Here are a small network's activations along a few directions, averaged over the inputs that share one value of a field.
Values that are neighbours, or in one group, have similar rows; names and order tell nothing.
In the rows, 500 means zero.
Strong random noise was added to every row along 2 fixed directions; ignore it. To show where, here is one row again and again, with new noise each time:
[576 576 441 654 605 723 528 387 429 440 460 560 387 543 603 462 716 482]
[381 557 436 569 399 726 475 569 458 448 369 487 386 588 518 421 619 542]
[266 575 397 607 305 785 451 612 517 364 308 436 363 585 560 346 556 481]
[144 560 397 545 172 781 416 733 531 378 251 391 365 616 497 325 495 528]


GIMI, 30 values:
fivik: [525 570 555 504 635 455 564 431 654 358 674 480 633 459 557 518 311 322]
sisog: [622 458 503  78 617 469 445 675 463 655 536 496 591 500 402 529 395 468]
nimo: [614 518 568 547 806 381 620 449 268 803 774 644 623 380 311 809 731 769]
navot: [700 587 446 279 620 477 417 706 525 543 585 547 507 428 488 370 470 503]
lib: [390 574 575 200 278 222 469 925 571 541 537 429 649 524 206 604 345 863]
pom: [590 438 508 568 434 495 482 227 596 394 416 470 540 539 756 267 364 309]
mufuz: [656 364 451 587 766 198 603 309 447 565 628 433 645 489 561 607 547 662]
lis: [471 506 665  73 157 378 446 757 530 678 496 445 556 700 260 545 225 645]
mav: [342 365 641 603 411 463 564 418 514 497 345 430 622 458 581 581 384 337]
dira: [408 531 425 541 379 715 518 616 491 594 421 439 410 538 459 404 558 646]
penu: [306 416 440 897 605 685 639 373 543 326 422 402 356 320 596 309 396 158]
sem: [638 569 613 489 355 379 579 470 462 560 483 577 610 459 385 740 381 421]
zemad: [524 300 742 564 653 305 594 392 464 603 512 583 501 403 334 613 669 658]
kirog: [641 608 474 617 616 783 431 228 428 398 598 628 530 422 665 586 485 160]
kizo: [377 376 475 476 397 434 523 420 402 677 494 539 606 474 315 614 402 424]
bifi: [347 600 383 599 340 645 447 515 616 351 418 556 483 327 506 525 370 104]
bep: [448 527 494 340 494 129 577 698 483 547 574 471 502 480 288 520 557 912]
rusip: [634 444 728 472 790 290 702 522 343 629 528 604 541 463 279 724 827 854]
raret: [523 339 476 474 496 498 447 444 313 698 420 503 442 671 509 549 638 581]
gazu: [681 574 585 482 578 373 483 682 346 722 653 635 508 423 318 832 588 553]
tuter: [619 268 637 218 567 220 497 520 416 681 432 440 529 700 430 534 607 828]
defa: [403 541 197 688 367 667 359 580 726 287 515 310 271 529 677 207 341 395]
roru: [401 655 413 656 266 802 328 678 607 312 410 489 323 478 616 362 411 250]
fegif: [561 481 549 416 452 340 446 651 506 518 512 450 414 631 459 419 575 829]
livu: [592 582 594 465 446 577 418 648 656 368 500 419 529 450 614 458 406 584]
lasiv: [332 424 492 407 316 545 353 389 416 583 405 587 515 587 555 562 542 358]
mipo: [329 443 320 191 362 457 398 541 436 511 428 399 563 605 493 420 333 487]
keton: [605 568 710 517 601 413 600 610 545 501 547 637 569 521 294 741 660 567]
nefi: [423 437 346 410 468 506 433 426 480 625 550 438 497 590 574 319 527 678]
kir: [338 471 482 580 484 410 545 259 707 293 557 458 545 403 632 290 297 281]
Each value of GIMI is a pair of two hidden parts, and every pair occurs once (5 first parts, 6 second parts).
Q: rusip and dira share the first part; rusip and sem share the second. Which value has the first part of sem and the second part of dira?
A: kirog
Q: penu and tuter share the first part; penu and bifi share the second. Which value has the first part of bifi and the second part of tuter?
A: lis
Q: roru and keton share the first part; roru and lasiv share the second. Which value has the first part of lasiv and the second part of keton?
A: mav
Q: bep and defa share the first part; bep and mufuz share the second. Which value has the first part of mufuz and the second part of defa?
A: nefi
Q: pom and kizo share the first part; pom and fegif share the second. Which value has the first part of fegif and the second part of kizo?
A: nimo

VUG, 15 values:
nuve: [237 413 579 660 154 716 399 775 565 523 223 520 557 477 247 477 459 504]
nal: [347 420 630 730 595 402 679 272 560 400 461 554 531 442 543 435 536 295]
pefu: [334 559 448 533 406 688 453 549 379 530 453 595 524 526 404 491 497 326]
selid: [542 350 426 476 643 354 522 513 524 656 629 347 428 646 535 596 603 751]
dekev: [476 499 513 354 336 503 405 533 320 670 478 638 563 471 292 593 447 474]
linof: [656 432 664 586 773 246 600 270 482 413 491 600 592 309 672 537 553 309]
pamog: [733 527 446 684 614 585 438 328 456 544 532 558 430 396 735 438 694 593]
pesil: [766 482 510 292 662 346 578 299 505 504 609 426 574 455 620 620 351 467]
tari: [644 538 653 628 508 547 527 444 497 604 533 575 431 492 552 573 748 745]
nasu: [476 548 326 742 748 569 593 510 604 305 613 404 228 550 577 338 646 518]
molo: [436 545 305 522 424 501 540 543 652 342 408 332 335 640 675 240 480 529]
gez: [571 580 499 286 551 525 486 441 575 388 662 427 630 540 538 427 256 472]
bati: [371 514 594 304 223 619 319 713 383 655 484 617 512 672 215 598 502 588]
sinob: [462 557 491 382 589 277 590 664 424 454 596 355 657 512 441 637 306 578]
sogar: [215 531 389 271  41 660 312 825 633 467 213 459 493 408 405 420 301 365]
VUG is arranged as 3 separate groups.
Q: Which other values are in the same group as sinob? Give them in the order they are listed.
A: nal, linof, pesil, gez
Q: Which other values are in the same group as dekev? Give them in the order they are listed.
A: nuve, pefu, bati, sogar
